These are the activations of a small neural network, seen along a few directions. Each row is one input.
In each table, some parts of the input vary, and every possible input appears once, in random order.
A made-up example of a description, with smaller parts first: one of 4 places along a line, together with either a single point or one of 11 places around a ring or (one of 3 separate values, together with one of 5 places around a ring).
Shared parts are said once, and a part with two or three values counts as separate values.

Other details of the inputs vary at random and push rows far along three fixed directions, the same in every table; ignore that.

A family of inputs:
x1: [  7  10  15 -21 -18 -25  15   9 -35  11 -58]
x2: [-45 -24 -17   8  -6   0  17  29   9 -10   1]
x3: [-24  -8 -11   5  -3  -6  22  16   0 -17  -9]
x4: [ 23  14   4  12  12   9 -22 -27  -8  13  12]
x5: [  0   8   1  18   9   4 -20 -20 -31  38  -4]
x6: [  1  17  13 -17 -15 -24  15  10 -41  13 -72]
x7: [-18  -9 -16  12   6   5   8   3   7 -17   7]
x8: [ -6   8  -3  27  12   8 -20 -26 -30  38   2]
x9: [-56 -26 -23  18   0   5  19  28  12 -14  10]
x10: [-21  -9 -16  14   7   8   9   3  11 -20  14]
x11: [ 47  10  19 -17   1   5 -26 -20  18  10  31]
x12: [ 37  -5  20 -45 -18   2  -5  21  39 -17   9]
x13: [-18  -6 -11   7   5   6  12   8  14 -17   7]
x14: [  6  16  -4  27  17   2 -10 -32 -28  21   0]
x15: [ 27  -3   2   2  14  21 -23 -21  41  -7  69]
x16: [  6  16  -5  27  18   5 -13 -31 -27  18  -4]
x17: [ 27  -3  22 -41 -21 -13   2  22  23 -13  -4]
x18: [ 40   0  26 -47 -25 -12  -1  17  12  -4 -15]
x19: [-13  -4  -6   2   0  -3   9   4   9 -12   8]
x20: [-19  -1 -11  11   4   2  13   7   4 -12  -5]
Description of these inputs: one of 4 separate values, together with either a single point or one of 4 places along a line.
Which other rows does x19 become when the choice among 4 separate values takes its other values? List them by row number.
> x11, x15, x17

A family of inputs:
x21: [ 23   5  25 -41 -24 -21 -12  10  11   6  -7]
x22: [-32 -18  -7 -21 -19 -11  24  41  -5 -25 -59]
x23: [ 32  -5  25 -40 -23   3  -3  19   6  18 -11]
x24: [ -6   5  -9  26   6  10  -7 -17 -26  28   9]
x25: [-16   7  -1   3   1  -1  -3  10 -29   5 -54]
x26: [ -4  30  -5  32  22  13  -2 -27 -17  17 -11]
x27: [ 36   0  16 -37 -20  -1 -20  13   5  -8 -20]
x28: [-33  -7 -25  19  14  20  27   8  34 -32  26]
x29: [  3   5 -14  32  18   4 -18 -26 -28   8  -6]
x30: [ 21  10  31 -41 -16 -13 -17  13  18  14 -14]
x31: [  5  28  -9  28  15   5   0 -32 -23  13  -2]
x32: [-27 -14 -24  23  13   5  31   4  24 -44  37]
x33: [-20   6  -1   1  -4 -34  10   2 -31  12 -35]
x34: [-42 -18  -2 -18 -19 -42  37  36 -10 -24 -35]
x35: [-10   7  -4  28  14  19  -9 -13 -20  34   5]
x36: [ 47  -7  21 -10  -4   9 -19 -17   8  17  41]
x37: [ 52  -3  15 -11   4   9 -36 -25   9  -2  28]
x38: [ -3 -21   1 -25  -2  14  -9  15  71 -25  65]
x39: [-25 -11 -27  21  15   8  29   6  29 -38  33]
x40: [  0  -1  -8  30  10   5  -3 -18 -26  26  10]
Changing only one part turns x29 into x40. The same change can be made to x27. Which row results?
> x24
What is each input in this table made of?
> one of 4 separate values, together with one of 5 places along a line
Which other rows does x32 become when the choice among 4 separate values takes its other values? List them by row number.
> x34, x36, x37
Which other rows does x32 become when the place on the line of 5 takes its other values? List them by row number.
> x26, x28, x31, x39
